A small network was shown many inputs. Here are its activations along a few directions, one row for each input.
Each table varies a few parts of the input and shows all the possible inputs, shuffled.
A made-up example of a description, with smaller parts first: one of 5 places around a ring, together with either a single point or one of 9 places around a ring or (one of 3 separate values, together with one of 4 places along a line).
Shared parts are said once, and a part with two or three values counts as separate values.
(in the rows, 128 means zero)

Other details of the inputs shift rows strongly along two fixed directions, in all tables alike. That doesn't count.

Table:
r1: [ 90 171 126 131 179 108 154 159 127 127 138]
r2: [153 120 111 114 124 141 107  77 127  79 105]
r3: [119 116 108 116 140 126 121  80 123  73 107]
r4: [118 130 126 129 139 119 156 161 131 119 138]
r5: [ 65 191 153 143 206  92 216 180 131 103 147]
r6: [173  98 130 115 105 167 103 132 129 179 119]
r7: [120 132 124 136 101 109  96  95 116 120 129]
r8: [107 139 143 141 141 112 168 143 140 117 134]
r9: [118 132 109 115 134 106 109 133 125 130 135]
r10: [131 109 111 122  99 103 114 112 128 120 140]
r11: [128 120 103 125 114 110  81 128 110 116 130]
r12: [124 123 102 121 115 107  80 123 117 123 127]
r13: [128 131 110 127 116 114  84 101 114 134 134]
r14: [122 167 169 123 208 176 226 203 152 188 133]
r15: [165  99 156 137  98 171 143 133 144 166 118]
r16: [122 135 108 136 121 113  78 119 106 118 130]
r17: [115 124 113 122 118  98 129 128 132 116 141]
r18: [112 141 132 141 119 109 114 115 118 116 126]
r19: [129 115 130 146 104 117 115 121 123 112 129]
r20: [ 89 164 138 137 157  96 168 128 130 116 147]
r21: [163  98 150 137  92 160 135 119 140 160 123]
r22: [133 117 118 107 121 142  91  76 127  85 118]
r23: [220  71 173 124  93 249 156 177 153 224  95]
Description of these inputs: either one of 3 separate values or (one of 4 places along a line, together with one of 5 places around a ring).

Table:
r24: [162 116 132 121 134 167 132 126 133 146 110]
r25: [160 118 154 127 139 181 180 152 149 152 111]
r26: [ 52 177 107 145 154  34 132 121 121  89 163]
r27: [160 119 162 134 142 183 176 152 142 149 114]
r28: [156 110 134 123 126 165 139 123 133 144 113]
r29: [113 145 136 134 153 122 160 178 124 156 135]
r30: [144  96 108 120  88 129  76  78 116 112 119]
r31: [163 125 147 121 153 179 165 149 145 158 109]
r32: [103 148 137 136 153 112 159 176 133 150 136]
r33: [161 120 152 121 148 182 178 151 147 160 111]
r34: [ 76 172 125 139 161  71 159 146 122 116 155]
r35: [151 117 117 124 112 156  85  99 116 122 111]
r36: [ 43 177 105 139 178  37 151 157 119  89 164]
r37: [151 104 119 128  97 143 105 100 126 119 115]
r38: [155 119 167 130 136 182 177 151 147 148 114]
r39: [109 148 130 128 147 105 153 169 137 142 150]
r40: [156 127 151 124 132 163 159 184 137 185 134]
r41: [149 125 152 131 136 164 158 186 131 187 120]
r42: [145 109 109 121  96 141  60  82 110 109 115]
r43: [142 108 107 120 106 125  79  86 117 110 119]
r44: [150  98 125 133  88 137  87  89 119 109 119]
r45: [137 109 112 118  96 134  58  80 112 105 116]
r46: [135 105 122 131  91 121  86  85 119  98 122]
r47: [138 102 104 126  72 113  68  73 121  93 118]
r48: [ 70 163 109 133 157  55 138 150 129 104 167]
r49: [ 75 171 115 128 167  64 158 164 125 111 166]
r50: [149  90 106 127  71 126  66  72 115 103 117]
r51: [ 75 161 111 133 158  64 143 153 126 109 168]
r52: [153 134 161 135 131 165 166 167 134 187 125]
r53: [145 104 112 118  98 127  71  82 119 113 117]
r54: [ 56 176 112 143 160  44 143 129 120  94 165]
r55: [ 85 166 130 139 149  82 154 143 130 124 149]
r56: [157 133 152 122 157 191 162 152 140 155 109]
r57: [129 102 101 119  83 106  64  68 115  96 122]
r58: [152 129 159 118 153 192 162 152 142 156 111]
r59: [146 112 134 118 118 153 132 118 137 135 115]
r60: [161 120 163 133 141 182 177 152 144 148 112]
r61: [147 109 113 119 100 130  81  89 124 116 114]
r62: [ 63 164 115 140 166  62 147 158 126 110 153]
r63: [148  92 115 123  75 134  77  79 122 111 115]
- What do these inputs look like to the network? => one of 5 places around a ring, together with either one of 3 separate values or one of 5 places along a line
- Change only the choice among 3 separate values in r48. List by row number the other rows that result. => r26, r62
- Change only the choice among 3 separate values in r49. List by row number the other rows that result. => r29, r34

Table:
r64: [ 94 125  98 126 100  52 103 100 108  97 155]
r65: [150  97 106 134  84 141  32 109  97 155 131]
r66: [ 99 169 129  94 238 140 207 155 141 106 117]
r67: [ 95 138  93 162  96  40  85 127 102 111 157]
r68: [ 88 165 134 141 132  82 152 162 128 121 148]
r69: [155 111 103 140  55 119  50 117 107 152 127]
r70: [ 96 163 116 105 210 116 139 184 130 154 144]
r71: [170  97  97 117  97 151  54  62 112 103  89]
r72: [ 78 148 153 141 135  79 188 141 148  94 142]
r73: [180 106 162 101 142 217 185 144 152 175 109]
r74: [213  69 173 126  82 213 132 104 153 134  98]
r75: [173 111 169 125 168 232 194 162 140 169 101]
r76: [ 86 130 106 135 124  76 134  81 139  56 154]
r77: [ 86 174 124 117 188 125 149 173 131 140 137]
r78: [ 88 139 130 142 135  75 169 136 135 111 145]
r79: [ 75 122 109 164  87  27 113  94 126  83 151]
r80: [ 84 169 138 121 178 113 216 137 159  80 138]
r81: [186 115 146 118 120 184 132 191 136 216 130]
r82: [169  97 114 122  94 161  67  69 110  87  86]
r83: [177 135 179 134 142 202 160 144 131 207 118]
r84: [144 106 110 122  80 144  29  96 101 135 110]
- What do these inputs look like to the network? => either a single point or (one of 4 separate values, together with one of 5 places around a ring)
- Change only the choice among 4 separate values in r68. List by row number the other rows that result. => r67, r69, r81
- Change only the choice among 4 separate values in r82. List by row number the other rows that result. => r66, r71, r75
